Each row below holds a small network's activations on one record, seen along a few directions.
After each row come some of the record's fields: KEDU, FUM, MUVU, DOV, DID, POF, FITID, DIMIF.
A field that a record lacks is written none.
Other fields move the rows too, some of them a lot.
(in the rows, 500 means zero)
Strong random noise was added to every row along 15 fixed directions; ignore it. To show where, here is one row again and again, with new noise each time:
[320 587 374 402 502 466 445 512 618 589 567 369 377 547 465 555 679 546
 478 521 672 631 504 574 643 438 458 554 577 447 502 561 666 605 607 563
 394]
[556 594 363 601 563 543 515 753 721 505 314 455 457 583 491 548 592 597
 376 566 483 297 435 437 401 635 387 517 602 673 383 627 432 566 420 534
 370]
[359 418 592 469 557 439 570 442 290 455 624 485 440 543 357 329 611 730
 603 582 433 733 625 464 581 238 728 525 502 236 682 339 507 628 646 501
 566]
[485 474 362 421 532 504 523 433 395 650 444 621 577 639 572 486 507 515
 638 504 676 426 536 610 483 617 210 606 460 637 505 363 644 442 349 610
 659]
[568 532 434 417 383 559 404 400 407 538 464 596 669 528 565 542 348 561
 582 434 508 551 454 504 465 562 370 543 526 632 482 329 649 154 441 427
 810]
[500 411 415 508 595 474 518 567 521 630 324 570 401 559 508 531 559 621
 380 489 514 401 492 507 543 530 509 515 530 512 561 485 556 487 428 432
 513]
[357 478 360 316 516 670 603 511 674 743 635 433 428 520 596 497 552 387
 447 362 674 437 519 668 616 493 455 452 557 465 518 532 574 543 541 617
 403]
[426 390 355 413 459 519 543 470 426 686 507 496 384 422 502 591 393 415
 591 368 538 620 625 536 701 405 473 481 495 408 485 372 581 310 499 568
 438]
[380 569 460 588 493 473 520 564 280 673 585 468 540 534 498 399 411 639
 373 629 550 608 579 446 547 376 578 644 457 552 412 606 686 553 698 688
 583]
[438 447 606 624 437 288 598 692 346 516 438 567 510 604 517 420 594 612
 461 640 521 436 631 423 579 523 510 475 435 460 544 519 512 566 451 533
 449]
[506 635 456 500 415 527 438 494 578 519 642 495 513 450 591 554 405 577
 480 511 646 372 478 710 341 625 413 444 486 520 494 671 523 481 578 580
 549]
[478 560 679 592 325 341 421 615 364 264 427 559 473 567 547 508 529 497
 489 676 561 661 578 465 555 451 354 619 503 435 643 370 488 269 535 332
 626]
[396 442 343 551 668 326 517 564 494 630 391 629 411 552 473 492 657 631
 274 648 650 352 437 551 535 538 500 632 465 603 502 625 601 701 489 506
 515]
[482 546 449 299 546 700 398 238 616 510 463 405 593 662 581 521 474 477
 667 448 369 353 408 601 399 603 393 451 585 420 661 353 727 407 451 660
 483]
[503 384 781 612 412 430 417 389 286 724 450 543 523 371 672 613 477 326
 215 391 381 592 537 347 546 478 708 574 373 518 405 691 498 497 566 351
 482]
[650 369 587 434 570 817 389 385 530 608 399 473 454 591 722 624 264 250
 505 349 306 505 517 432 349 468 551 473 502 371 604 374 533 287 470 515
 406]
[557 494 435 439 550 623 512 562 576 338 564 477 558 574 368 409 486 736
 664 523 321 573 472 384 366 381 678 396 612 401 555 314 423 460 523 476
 562]

[610 656 463 583 541 554 500 691 459 495 543 401 442 592 401 449 381 803
 635 559 561 620 607 474 376 427 492 452 532 487 483 520 520 523 552 596
 534]
{KEDU: vevom, FUM: mer, MUVU: dinaz, DOV: none, DID: none, POF: none, FITID: mog, DIMIF: gifan}
[556 520 521 546 538 499 466 536 426 600 516 508 530 646 540 449 507 699
 560 529 584 476 570 525 387 566 512 453 451 483 529 536 619 597 495 586
 542]
{KEDU: vevom, FUM: pel, MUVU: dinaz, DOV: none, DID: none, POF: none, FITID: dabud, DIMIF: fir}
[586 686 573 536 262 519 387 632 536 581 535 319 567 560 565 590 490 638
 615 382 533 683 609 406 492 577 440 401 555 563 336 604 594 431 509 523
 475]
{KEDU: vevom, FUM: mer, MUVU: gam, DOV: dira, DID: rep, POF: fofub, FITID: dabud, DIMIF: gifan}
[453 553 568 263 491 616 371 161 555 677 531 357 734 593 499 504 687 604
 600 303 418 570 363 475 531 578 585 447 592 550 500 483 778 604 454 454
 623]
{KEDU: romos, FUM: mer, MUVU: dinaz, DOV: none, DID: none, POF: none, FITID: perul, DIMIF: sadut}
[290 534 503 418 428 431 540 368 532 481 613 395 447 354 438 451 578 451
 408 486 445 481 473 595 707 424 632 454 546 334 575 583 561 516 653 546
 375]
{KEDU: none, FUM: none, MUVU: gam, DOV: dira, DID: doz, POF: tak, FITID: perul, DIMIF: sadut}
[472 571 545 470 562 677 572 437 496 668 497 367 532 553 510 396 483 626
 471 411 393 347 531 572 463 530 531 461 542 489 528 597 585 597 560 687
 449]
{KEDU: vevom, FUM: mer, MUVU: dinaz, DOV: none, DID: none, POF: none, FITID: perul, DIMIF: sadut}
[530 559 472 581 421 554 670 766 512 552 533 417 645 440 371 375 414 727
 431 465 331 470 523 291 551 449 724 354 575 575 302 581 404 525 545 534
 519]
{KEDU: romos, FUM: mer, MUVU: gam, DOV: mazak, DID: mapi, POF: fofub, FITID: perul, DIMIF: gifan}
[548 441 448 417 555 633 542 517 612 544 485 456 419 392 400 537 493 513
 501 349 493 611 476 501 569 406 584 457 603 458 505 405 391 465 478 352
 534]
{KEDU: romos, FUM: mer, MUVU: dinaz, DOV: none, DID: none, POF: none, FITID: perul, DIMIF: gifan}
[414 625 575 534 451 571 487 514 554 534 666 382 421 434 562 458 503 543
 311 517 557 520 497 593 466 452 629 504 504 434 512 730 522 599 756 528
 457]
{KEDU: none, FUM: none, MUVU: dinaz, DOV: none, DID: none, POF: none, FITID: dabud, DIMIF: fir}
[533 403 571 601 556 471 568 336 203 444 416 584 565 488 484 383 339 590
 561 571 223 343 562 479 407 483 545 541 394 431 593 380 491 404 509 638
 575]
{KEDU: none, FUM: mer, MUVU: gam, DOV: mazak, DID: mapi, POF: fofub, FITID: dabud, DIMIF: fir}
[543 519 438 493 438 528 552 616 670 510 623 513 491 458 540 517 515 569
 519 443 626 346 488 636 422 633 477 300 509 504 470 614 392 582 454 486
 472]
{KEDU: none, FUM: none, MUVU: gam, DOV: mazak, DID: gifim, POF: fofub, FITID: dabud, DIMIF: fir}
[400 542 451 503 338 429 672 623 479 486 433 520 450 412 485 449 494 520
 473 444 551 382 574 624 769 562 283 499 550 541 549 440 477 220 484 481
 555]
{KEDU: none, FUM: none, MUVU: gam, DOV: mazak, DID: mapi, POF: fofub, FITID: perul, DIMIF: sadut}
[392 565 606 613 429 481 546 600 421 421 568 425 413 485 549 463 535 322
 424 594 527 645 612 453 575 379 439 660 477 463 434 550 402 507 674 567
 366]
{KEDU: none, FUM: mer, MUVU: gam, DOV: mazak, DID: nor, POF: fofub, FITID: dabud, DIMIF: fir}
[468 578 572 516 505 533 418 603 610 403 490 458 430 646 611 487 538 432
 361 651 641 489 471 560 474 498 418 587 543 463 622 557 577 507 579 473
 467]
{KEDU: romos, FUM: mer, MUVU: dinaz, DOV: none, DID: none, POF: none, FITID: perul, DIMIF: sadut}
[468 550 393 524 526 518 515 541 425 456 554 446 412 486 418 481 435 498
 634 548 529 684 585 451 523 352 438 596 495 492 443 425 511 457 582 609
 437]
{KEDU: none, FUM: none, MUVU: dinaz, DOV: none, DID: none, POF: none, FITID: mog, DIMIF: fir}
[561 364 401 405 598 581 424 516 659 589 385 555 418 617 570 614 549 450
 489 450 544 453 440 518 478 562 525 438 526 460 573 439 551 533 377 414
 479]
{KEDU: vevom, FUM: mer, MUVU: gam, DOV: dira, DID: zag, POF: tak, FITID: perul, DIMIF: sadut}
[519 341 706 385 469 562 651 472 543 510 561 533 590 542 597 444 586 165
 631 334 410 431 553 414 545 505 527 354 450 397 542 390 306 550 326 483
 308]
{KEDU: romos, FUM: mer, MUVU: gam, DOV: mazak, DID: nor, POF: tak, FITID: mog, DIMIF: gifan}
[415 510 677 670 511 510 717 635 362 504 472 495 506 451 549 302 415 468
 204 628 312 254 569 480 561 452 639 529 457 481 559 660 410 527 644 617
 423]
{KEDU: vevom, FUM: mer, MUVU: dinaz, DOV: none, DID: none, POF: none, FITID: dabud, DIMIF: sadut}
[588 441 540 575 533 363 375 505 499 358 435 607 382 441 462 620 568 580
 497 559 549 601 476 501 398 497 531 528 455 456 553 536 374 553 464 299
 544]
{KEDU: none, FUM: none, MUVU: gam, DOV: dira, DID: zag, POF: tak, FITID: perul, DIMIF: sadut}
[504 306 502 401 745 711 687 544 528 510 443 605 437 679 576 332 511 363
 496 531 535 387 528 559 487 412 443 563 508 391 749 234 402 561 404 510
 555]
{KEDU: romos, FUM: mer, MUVU: gam, DOV: mazak, DID: mapi, POF: fofub, FITID: dabud, DIMIF: gifan}
[547 482 523 386 574 539 478 468 624 545 505 539 446 624 543 492 619 686
 500 427 666 431 449 666 426 565 514 411 537 429 691 490 580 572 445 381
 606]
{KEDU: romos, FUM: mer, MUVU: dinaz, DOV: none, DID: none, POF: none, FITID: perul, DIMIF: gifan}
[532 443 464 544 444 357 343 492 490 417 530 522 464 374 498 662 300 396
 498 563 433 545 475 445 509 467 657 376 432 402 459 550 550 413 527 499
 383]
{KEDU: vevom, FUM: mer, MUVU: gam, DOV: dira, DID: zag, POF: fofub, FITID: dabud, DIMIF: sadut}
[587 572 527 416 583 718 364 316 607 369 669 459 590 475 516 527 308 431
 556 515 390 537 351 526 240 438 623 473 539 450 557 493 485 500 627 528
 555]
{KEDU: vevom, FUM: mer, MUVU: gam, DOV: dira, DID: rul, POF: fofub, FITID: mog, DIMIF: gifan}
[530 569 340 558 596 422 464 634 611 388 476 485 434 507 347 551 531 592
 557 639 554 511 473 474 411 493 460 530 528 551 400 552 447 648 482 563
 400]
{KEDU: vevom, FUM: mer, MUVU: dinaz, DOV: none, DID: none, POF: none, FITID: perul, DIMIF: gifan}
[511 561 530 436 469 599 350 399 482 505 456 385 377 521 514 633 503 419
 652 394 538 819 554 514 552 400 369 591 570 416 526 367 562 374 512 431
 503]
{KEDU: romos, FUM: mer, MUVU: gam, DOV: dira, DID: rul, POF: fofub, FITID: dabud, DIMIF: sadut}
[563 585 398 571 484 664 485 552 551 541 434 334 443 382 409 602 437 468
 546 383 376 656 548 388 460 445 463 568 580 606 249 541 378 459 549 563
 405]
{KEDU: vevom, FUM: mer, MUVU: dinaz, DOV: none, DID: none, POF: none, FITID: perul, DIMIF: fir}
[497 369 415 572 506 277 643 469 393 581 479 598 518 289 302 492 556 787
 571 418 370 357 540 500 548 553 725 322 431 486 398 572 383 646 408 474
 484]
{KEDU: romos, FUM: mer, MUVU: dinaz, DOV: none, DID: none, POF: none, FITID: perul, DIMIF: fir}
[509 515 464 431 543 424 397 486 689 393 435 453 426 572 464 573 613 624
 505 541 496 422 415 553 507 543 562 386 577 367 667 505 588 569 459 433
 404]
{KEDU: romos, FUM: mer, MUVU: gam, DOV: dira, DID: rep, POF: fofub, FITID: perul, DIMIF: gifan}
[381 466 442 402 565 509 582 190 363 472 609 597 659 280 369 398 465 442
 443 446 361 475 346 530 567 413 595 630 486 608 461 414 451 444 592 462
 738]
{KEDU: vevom, FUM: mer, MUVU: gam, DOV: mazak, DID: nor, POF: fofub, FITID: mog, DIMIF: fir}
[416 544 707 464 289 538 583 680 542 600 512 285 409 549 507 495 698 492
 564 339 579 782 691 434 778 414 464 384 631 367 510 456 432 508 483 382
 401]
{KEDU: vevom, FUM: mer, MUVU: gam, DOV: dira, DID: rul, POF: fofub, FITID: mog, DIMIF: sadut}
[540 545 467 460 608 622 359 514 788 356 598 579 370 479 614 558 498 412
 195 544 601 439 290 609 288 470 606 567 557 504 611 655 424 482 655 296
 553]
{KEDU: none, FUM: none, MUVU: gam, DOV: dira, DID: doz, POF: fofub, FITID: mog, DIMIF: sadut}
[525 562 550 496 448 528 393 595 734 461 353 359 389 539 518 651 657 455
 449 438 512 550 454 455 582 572 427 452 620 474 507 577 497 513 448 351
 347]
{KEDU: none, FUM: none, MUVU: gam, DOV: mazak, DID: gifim, POF: tak, FITID: perul, DIMIF: sadut}
[425 454 707 547 472 457 575 630 478 388 416 455 411 667 605 395 546 399
 396 616 413 416 583 445 660 435 527 465 508 285 766 435 554 433 513 500
 334]
{KEDU: none, FUM: none, MUVU: gam, DOV: mazak, DID: mapi, POF: tak, FITID: mog, DIMIF: sadut}
[474 598 404 498 574 563 443 618 706 429 390 425 504 811 636 507 693 315
 546 659 574 382 468 436 390 620 208 625 558 619 463 491 599 627 406 703
 259]
{KEDU: none, FUM: pel, MUVU: gam, DOV: dira, DID: doz, POF: fofub, FITID: dabud, DIMIF: fir}
[548 294 460 420 383 424 507 565 551 458 509 566 613 463 457 606 503 302
 659 349 330 654 509 169 632 429 694 329 479 515 305 324 425 318 348 382
 332]
{KEDU: romos, FUM: mer, MUVU: dinaz, DOV: none, DID: none, POF: none, FITID: perul, DIMIF: fir}
[489 548 469 482 446 571 545 497 588 674 336 370 612 529 474 483 558 662
 407 355 239 381 426 333 604 578 621 405 634 604 396 535 627 437 449 510
 477]
{KEDU: romos, FUM: mer, MUVU: gam, DOV: dira, DID: doz, POF: fofub, FITID: mog, DIMIF: gifan}
[473 577 525 658 402 523 545 648 517 532 288 369 501 360 450 491 378 574
 211 517 174 337 469 342 663 489 663 456 610 526 433 621 544 302 604 498
 406]
{KEDU: romos, FUM: pel, MUVU: dinaz, DOV: none, DID: none, POF: none, FITID: dabud, DIMIF: sadut}
[586 531 482 481 424 559 533 483 368 599 685 507 558 405 457 472 401 721
 677 347 592 686 599 558 403 455 571 418 482 479 419 494 420 475 555 472
 693]
{KEDU: romos, FUM: mer, MUVU: gam, DOV: dira, DID: doz, POF: fofub, FITID: perul, DIMIF: fir}
[443 479 286 377 548 419 347 466 664 407 523 449 412 594 459 647 611 365
 636 554 581 680 434 416 573 423 475 526 531 468 459 390 642 503 464 535
 335]
{KEDU: romos, FUM: mer, MUVU: gam, DOV: dira, DID: rep, POF: fofub, FITID: mog, DIMIF: fir}
[469 526 401 527 449 527 484 489 534 610 449 488 418 298 515 627 406 277
 344 392 516 511 478 508 617 492 406 625 498 663 294 610 447 333 546 485
 427]
{KEDU: none, FUM: mer, MUVU: dinaz, DOV: none, DID: none, POF: none, FITID: perul, DIMIF: sadut}
[437 420 325 392 655 277 319 247 571 595 443 471 352 421 323 674 809 708
 575 408 496 617 390 491 558 507 686 481 489 437 453 598 628 751 457 394
 389]
{KEDU: none, FUM: none, MUVU: gam, DOV: dira, DID: rep, POF: tak, FITID: perul, DIMIF: sadut}

Which values does each new row have?
[433 542 488 539 484 339 553 434 347 547 566 592 650 432 470 421 466 506
 469 568 548 397 483 527 526 553 450 570 405 679 390 597 563 543 494 601
 593]
{KEDU: vevom, FUM: mer, MUVU: dinaz, DOV: none, DID: none, POF: none, FITID: mog, DIMIF: sadut}
[434 551 764 539 281 310 418 548 292 368 640 457 617 686 664 488 432 263
 667 688 530 673 675 347 576 472 457 468 348 354 540 468 718 425 544 691
 305]
{KEDU: none, FUM: none, MUVU: dinaz, DOV: none, DID: none, POF: none, FITID: dabud, DIMIF: gifan}
[511 590 593 557 556 403 301 335 556 489 329 402 305 417 512 686 598 509
 385 471 436 416 431 609 468 604 470 537 494 443 565 699 554 551 536 425
 320]
{KEDU: vevom, FUM: mer, MUVU: dinaz, DOV: none, DID: none, POF: none, FITID: dabud, DIMIF: sadut}
[410 439 567 470 539 593 680 395 481 689 560 384 544 364 440 413 598 476
 478 318 309 378 549 496 563 495 663 416 501 487 403 629 385 737 515 625
 332]
{KEDU: vevom, FUM: mer, MUVU: dinaz, DOV: none, DID: none, POF: none, FITID: perul, DIMIF: sadut}
[528 501 413 606 455 389 430 441 450 504 488 598 533 286 479 611 420 432
 352 540 497 469 406 463 433 541 543 612 418 673 287 666 409 506 554 455
 593]
{KEDU: romos, FUM: mer, MUVU: gam, DOV: dira, DID: rep, POF: tak, FITID: perul, DIMIF: gifan}
[659 357 461 526 586 567 537 463 309 687 603 722 585 502 588 467 245 563
 549 470 651 466 562 589 284 527 553 482 339 555 466 486 486 540 427 542
 746]
{KEDU: romos, FUM: mer, MUVU: dinaz, DOV: none, DID: none, POF: none, FITID: perul, DIMIF: gifan}
[483 521 505 548 470 380 500 357 290 616 480 506 477 441 504 511 454 680
 585 486 603 450 601 691 503 595 376 514 407 455 538 562 590 529 506 601
 595]
{KEDU: romos, FUM: mer, MUVU: gam, DOV: mazak, DID: mapi, POF: fofub, FITID: perul, DIMIF: fir}
[490 526 496 504 410 457 490 400 449 538 604 414 471 351 493 624 472 383
 671 401 493 559 594 555 505 546 460 433 423 461 360 575 445 527 506 625
 328]
{KEDU: vevom, FUM: mer, MUVU: dinaz, DOV: none, DID: none, POF: none, FITID: dabud, DIMIF: fir}
[493 590 720 623 431 500 695 770 429 393 715 499 592 661 577 271 581 514
 554 628 648 448 661 520 363 517 403 478 413 493 511 578 281 734 518 620
 470]
{KEDU: vevom, FUM: mer, MUVU: gam, DOV: mazak, DID: mapi, POF: fofub, FITID: mog, DIMIF: fir}
[516 504 478 608 542 206 369 604 434 505 516 598 492 544 415 560 685 781
 415 602 654 647 472 390 470 505 661 522 419 573 381 663 567 733 521 339
 581]
{KEDU: vevom, FUM: mer, MUVU: gam, DOV: mazak, DID: mapi, POF: fofub, FITID: dabud, DIMIF: fir}
[477 528 492 399 521 681 639 542 556 541 596 452 500 594 516 365 576 556
 639 397 581 500 593 606 482 478 407 452 556 476 552 394 434 541 496 575
 526]
{KEDU: vevom, FUM: mer, MUVU: dinaz, DOV: none, DID: none, POF: none, FITID: dabud, DIMIF: fir}
[530 583 552 579 512 658 512 627 514 526 448 411 566 582 516 429 461 550
 383 556 413 549 483 389 418 460 523 570 585 592 446 536 479 504 570 524
 573]
{KEDU: vevom, FUM: mer, MUVU: gam, DOV: dira, DID: rul, POF: fofub, FITID: mog, DIMIF: sadut}
[472 510 574 368 557 580 389 380 595 353 697 433 548 643 561 468 460 359
 625 641 573 545 452 597 364 450 528 436 485 281 681 453 587 661 580 630
 444]
{KEDU: vevom, FUM: mer, MUVU: gam, DOV: mazak, DID: gifim, POF: fofub, FITID: perul, DIMIF: gifan}
[546 456 345 547 585 394 521 476 371 479 456 631 466 491 374 456 460 782
 579 564 482 487 519 523 427 487 534 531 482 496 524 419 522 476 482 509
 636]
{KEDU: none, FUM: none, MUVU: gam, DOV: dira, DID: doz, POF: fofub, FITID: perul, DIMIF: gifan}
[525 462 434 458 633 644 515 400 601 557 505 512 511 420 490 524 520 426
 412 448 466 435 398 517 396 511 545 565 543 589 441 546 365 643 507 473
 532]
{KEDU: vevom, FUM: mer, MUVU: gam, DOV: dira, DID: doz, POF: fofub, FITID: perul, DIMIF: gifan}
[471 734 483 537 431 451 453 305 438 564 430 403 496 390 432 485 565 857
 505 455 524 367 463 739 483 687 335 535 560 593 512 645 628 496 559 515
 686]
{KEDU: none, FUM: none, MUVU: dinaz, DOV: none, DID: none, POF: none, FITID: dabud, DIMIF: fir}
[529 441 652 566 429 384 483 488 426 554 441 590 532 444 634 602 573 216
 439 477 575 500 532 431 533 587 384 594 383 630 365 587 416 539 396 429
 423]
{KEDU: romos, FUM: mer, MUVU: dinaz, DOV: none, DID: none, POF: none, FITID: dabud, DIMIF: gifan}
[613 492 387 422 439 709 621 484 630 458 457 541 535 381 497 487 339 535
 619 302 376 285 468 635 450 612 412 356 588 526 511 336 334 184 402 462
 594]
{KEDU: romos, FUM: mer, MUVU: dinaz, DOV: none, DID: none, POF: none, FITID: dabud, DIMIF: fir}
[468 409 610 376 505 553 626 501 582 330 539 544 656 614 521 334 669 410
 572 525 404 423 461 444 492 506 551 425 540 433 623 302 360 571 413 437
 531]
{KEDU: vevom, FUM: mer, MUVU: gam, DOV: dira, DID: rep, POF: fofub, FITID: dabud, DIMIF: fir}
[635 345 380 535 633 501 477 539 507 470 620 657 550 330 435 561 272 410
 489 492 403 522 418 329 333 381 788 436 399 567 319 539 344 507 492 461
 469]
{KEDU: romos, FUM: mer, MUVU: dinaz, DOV: none, DID: none, POF: none, FITID: mog, DIMIF: sadut}
